A small network was shown many inputs. Here are its activations along a few directions, one row for each input.
In each table, some parts of the input vary, and every possible input appears once, in random order.
A made-up example of a description, with smaller parts first: values(3) and (point or line(9) or (ring(5) and line(6))).
Shared parts are said once, and a part with two or three values counts as separate values.

Table:
x1: [-0.18, +1.52, +2.13, -0.98, -3.49, -0.65, +2.20, -3.56, -3.40, +1.72, -2.93, +0.21, +0.54, -0.33]
x2: [+0.67, -0.86, +3.76, +1.48, -5.51, +1.23, +2.45, +1.94, +0.51, -0.35, -1.32, -0.19, -1.60, +3.44]
x3: [+3.85, -3.05, -3.45, +3.32, +3.47, +0.90, +4.32, +0.96, -0.85, -1.39, +1.52, +7.83, -1.81, -1.68]
x4: [+0.43, +1.13, +1.16, +1.52, -2.45, +2.34, +0.78, -5.43, -1.96, +1.29, -0.75, +1.69, +2.79, +2.00]
x5: [+4.04, +0.54, -0.80, +1.85, -4.33, +1.63, -2.24, +4.09, +2.77, +1.41, -4.13, -0.13, -0.88, -0.64]
x6: [-0.27, -4.70, -2.23, -0.02, +5.79, -0.93, -3.72, +1.85, -2.29, -4.60, -2.28, +2.09, +3.32, -0.32]
x7: [-1.92, +1.07, +1.48, -1.61, -1.02, -1.25, +1.00, +3.69, +1.21, -0.95, +4.01, -2.95, -2.02, +2.52]
x8: [+1.05, +2.66, -2.98, -0.55, +0.37, -0.57, -3.67, +5.84, +3.10, +0.87, +0.85, -2.90, -1.74, -1.64]
x9: [-1.95, -3.53, +2.24, +0.97, +3.51, -1.08, -1.95, -4.46, +5.53, -0.69, -1.80, -0.88, -0.48, -2.43]
x10: [-3.14, +2.82, -0.08, -4.49, +1.23, -2.34, +1.07, -1.49, -2.88, +1.60, +2.45, -2.90, +0.05, -1.62]
x11: [-2.58, +2.40, -1.22, -1.49, +2.42, +0.73, -0.25, -3.44, -1.75, +1.10, +4.38, -1.88, +1.84, +0.70]
Question: Describe the family of inputs behind these rows.
Answer: values(3) or (values(2) and line(4))
Question: List by row number the other inputs of the same sort as x11.
Answer: x1, x2, x4, x5, x7, x8, x10

Table:
x12: [+4.31, -5.02, -1.91, +4.31, +1.59, +1.07, -1.06, +5.64, +3.83, -3.12, -2.40, +4.50, -1.75, -0.49]
x13: [-4.82, +3.85, +3.09, -3.69, -1.63, -0.56, +2.88, -7.04, -4.77, +2.15, +3.50, -3.17, +2.15, +2.26]
x14: [-0.68, +4.15, +3.30, -0.92, -6.83, +0.42, +1.10, +1.33, +2.21, +2.96, +0.92, -4.67, -2.40, +2.18]
x15: [+1.06, +4.44, +3.21, -0.27, -9.03, +1.21, +1.50, +0.36, +0.27, +3.73, -1.78, -3.02, -1.37, +2.03]
x16: [+2.80, -3.44, -3.77, +1.82, +4.28, -0.37, -1.35, +5.19, +1.24, -2.85, -0.57, +3.55, -0.92, -1.84]
x17: [+0.74, -4.11, -2.91, +1.99, +6.94, +0.39, +1.26, -4.03, -2.27, -2.32, +0.55, +6.30, +1.97, -1.93]
x18: [+0.42, -5.19, -2.45, +1.46, +7.44, -0.70, -1.05, -1.96, +0.34, -2.98, -1.03, +4.44, +1.32, -2.91]
x19: [+1.41, -3.34, -3.65, +1.52, +5.86, -0.17, -3.11, +1.84, +1.24, -2.64, -0.75, +2.83, +1.07, -2.12]
x20: [-5.02, +3.25, +3.33, -3.87, -1.15, -1.58, +0.78, -5.41, -2.05, +1.96, +1.97, -4.90, +1.10, +0.85]
x21: [-3.84, +4.95, +1.92, -3.89, -2.65, -0.73, -1.05, -1.86, -1.03, +2.68, +2.31, -6.52, +0.81, +1.30]
x22: [+5.97, -4.80, -1.88, +5.04, -0.60, +1.93, -0.60, +4.73, +1.61, -2.45, -5.32, +6.20, -0.65, -0.51]
x23: [-2.35, +5.27, +1.71, -3.50, -4.24, -0.92, +0.69, +1.20, -0.60, +2.88, +2.61, -5.54, -1.33, +1.19]
Question: Changing only one part turns x22 into x17. The same change can be made to x15. Which row results?
Answer: x13
Question: Describe the family of inputs behind these rows.
Answer: values(2) and line(6)
Question: Which other rows does x20 become when the values(2) part takes its other values? List them by row number.
Answer: x18
Question: Which other rows does x23 become when the values(2) part takes its other values? List them by row number.
Answer: x16

Table:
x24: [+3.06, +1.01, +2.48, +1.70, -7.83, +2.06, -0.77, +1.25, +2.77, +2.54, -5.31, -1.01, -0.78, +0.57]
x25: [-5.00, +0.23, +2.11, -3.55, +2.82, -2.23, +0.76, -2.45, +1.28, -0.05, +4.45, -4.15, -0.59, -0.08]
x26: [-0.56, -4.47, +1.00, +2.11, +3.08, +1.13, -0.79, -4.25, +0.29, -2.39, -1.32, +2.79, +2.65, +0.94]
x27: [-0.12, +4.34, +1.64, -2.16, -6.21, +0.13, -3.21, +2.83, +2.64, +3.45, -1.90, -6.49, -0.76, +0.08]
x28: [+2.76, +1.54, +1.68, +0.71, -7.42, +2.05, +2.83, +1.88, -2.81, +1.66, -2.54, +1.08, -0.09, +2.52]
x29: [-0.52, +3.46, +1.04, -0.81, -3.28, -1.18, -2.80, +4.04, +4.26, +1.33, +0.39, -5.11, -2.49, +0.29]
x30: [+0.60, -1.81, -2.81, +0.16, +4.44, -1.67, -5.33, +4.25, +3.28, -1.46, -2.95, -1.34, -0.60, -3.75]
x31: [-2.24, -0.09, +4.86, +0.84, -2.84, -0.11, +2.31, -5.14, -0.27, +0.07, -0.83, -0.57, +0.03, +2.43]
x32: [+4.42, -4.40, -2.01, +4.68, +1.21, +2.05, -3.31, +3.38, +4.89, -2.16, -3.74, +3.50, -0.08, -0.62]
x33: [+2.57, +0.72, +1.06, +1.82, -4.55, +0.61, +3.19, +3.19, -1.08, -0.48, -0.06, +2.69, -1.60, +2.76]
x34: [-2.15, +6.39, +0.88, -3.88, -4.07, +0.27, +0.93, -3.95, -3.80, +4.54, +1.69, -4.34, +1.61, +0.61]
x35: [+2.23, -3.11, -2.91, +1.90, +4.57, +0.16, +0.94, -4.18, -3.19, -1.22, -2.25, +6.77, +2.25, -2.89]
x36: [+4.10, -3.84, -2.83, +3.55, +1.51, +2.08, +0.25, +4.01, -0.79, -3.10, -0.75, +5.72, +0.69, +1.24]
x37: [+3.15, -3.11, +0.17, +3.00, -0.62, +0.71, +0.64, +3.53, +5.76, -0.56, -1.41, +2.16, -3.50, -1.16]
x38: [+0.70, +2.92, +1.95, +0.52, -5.52, +2.41, +3.52, -5.64, -4.07, +3.70, -1.92, +0.84, +1.19, +1.02]
x39: [+0.60, +2.17, +1.28, +1.49, -2.74, +0.87, +3.85, -4.32, -2.23, +1.62, +0.66, +2.55, -0.08, +1.22]
x40: [+0.65, -1.07, -2.59, +1.26, +3.01, +0.45, -5.51, +4.87, +4.48, -1.17, -0.61, -2.33, -0.51, -1.21]
x41: [-2.20, +0.65, +5.51, +0.00, -5.60, +1.52, +2.03, -6.52, -2.24, +2.14, -3.45, -2.35, +1.17, +2.23]
x42: [-0.39, +0.25, -0.61, -0.66, +1.07, -1.07, -1.71, +5.07, +5.50, +0.38, +1.90, -3.57, -3.71, -1.73]
x43: [+2.87, +0.17, +1.88, +2.86, -4.93, +0.63, -0.42, +2.55, +4.53, +0.42, -2.92, +0.55, -2.33, +0.82]
x44: [+4.43, -5.19, -2.29, +3.66, +2.62, -0.09, -3.15, +2.70, +3.62, -2.50, -6.10, +4.46, -0.16, -3.18]
x45: [-5.04, +3.42, +3.75, -3.60, -1.44, -2.31, -0.30, -3.40, +0.07, +0.86, +2.85, -5.75, +0.52, +1.95]
x46: [-2.06, -3.34, +3.18, +0.90, +1.39, -0.05, +3.36, -4.25, +0.92, -0.86, +0.77, +1.08, -1.06, +0.44]
x47: [-1.28, +0.38, -3.69, -2.09, +6.20, -1.63, -1.41, -2.51, -3.13, -0.28, +1.08, +1.24, +2.16, -3.38]
x48: [-3.75, -0.96, +0.10, -2.04, +4.62, -0.84, -3.22, -2.51, +0.46, -1.54, +2.16, -2.58, +2.85, +0.41]
x49: [-0.75, +0.82, -1.60, -1.91, +1.35, -1.09, +1.84, +5.65, -0.09, -0.57, +4.85, -1.38, -2.95, +0.26]
x50: [-2.47, +5.60, +0.22, -2.70, -1.26, -1.15, +1.31, -2.70, -2.11, +2.44, +4.17, -2.84, +0.12, +0.77]
x51: [+0.31, -0.51, -3.59, -0.01, +3.23, +0.45, -2.01, +5.48, -1.10, -2.13, +2.38, -0.11, +0.29, +0.73]
x52: [-2.39, +2.43, -1.46, -2.61, +2.99, -1.04, +2.40, -1.76, -0.95, +1.52, +5.79, -1.23, -1.01, -1.29]
x53: [-0.44, +4.89, +0.68, -3.31, -5.86, +0.08, +0.33, +3.44, -2.84, +2.57, +0.89, -4.38, -0.03, +2.09]
x54: [+4.11, -4.65, -3.12, +2.50, +2.90, -0.02, +0.40, +3.34, -2.11, -3.45, -3.10, +6.70, +0.59, -1.34]
x55: [+0.82, -1.06, -0.45, +1.58, +1.48, +0.96, +4.91, -3.43, -1.09, +0.67, +2.28, +4.22, -1.19, -0.81]
x56: [-0.60, -5.31, +0.74, +1.11, +4.48, -0.94, -0.64, -4.93, -1.06, -2.72, -3.68, +3.76, +2.48, -1.62]
x57: [-0.84, +4.02, +0.05, -2.00, -2.97, -1.24, +0.75, +4.66, -1.26, +0.41, +3.27, -2.96, -1.73, +2.30]
x58: [+2.81, -2.54, -0.64, +1.91, -0.26, +0.74, +4.25, +4.14, +0.06, -1.49, +1.54, +4.34, -2.78, +0.75]
x59: [-4.78, +4.19, +4.40, -4.65, -4.23, -0.80, -0.64, -4.69, -1.75, +2.95, +0.33, -7.30, +1.88, +1.78]
x60: [+2.24, -2.29, -2.63, +2.96, +3.19, +2.21, +0.82, -3.48, -1.83, -0.89, +0.11, +5.78, +2.40, -0.32]
x61: [-1.22, +1.16, -3.47, -0.96, +4.81, +0.41, -1.54, -1.87, -1.86, +0.00, +3.42, +0.21, +2.32, -0.82]
x62: [+0.26, -1.27, -3.82, -1.14, +4.64, -1.64, -1.85, +4.85, -2.34, -2.42, +0.04, +0.91, +0.17, -1.85]
x63: [-3.84, -1.75, -0.11, -3.13, +6.03, -2.90, -3.06, -3.14, -0.81, -1.82, -0.19, -1.56, +2.67, -2.15]
Question: Changing only one part turns x58 into x33. The same change can be made to x55. Which row results?
Answer: x39
Question: Changing only one part turns x46 into x41. The same change can be made to x52. Which row results?
Answer: x34
Question: Describe the family of inputs behind these rows.
Answer: values(2) and line(4) and line(5)
Question: Which other rows does x41 become when the values(2) part takes its other values? List them by row number.
Answer: x59
Question: Which other rows does x47 become when the line(4) part takes its other values? List them by row number.
Answer: x30, x62, x63
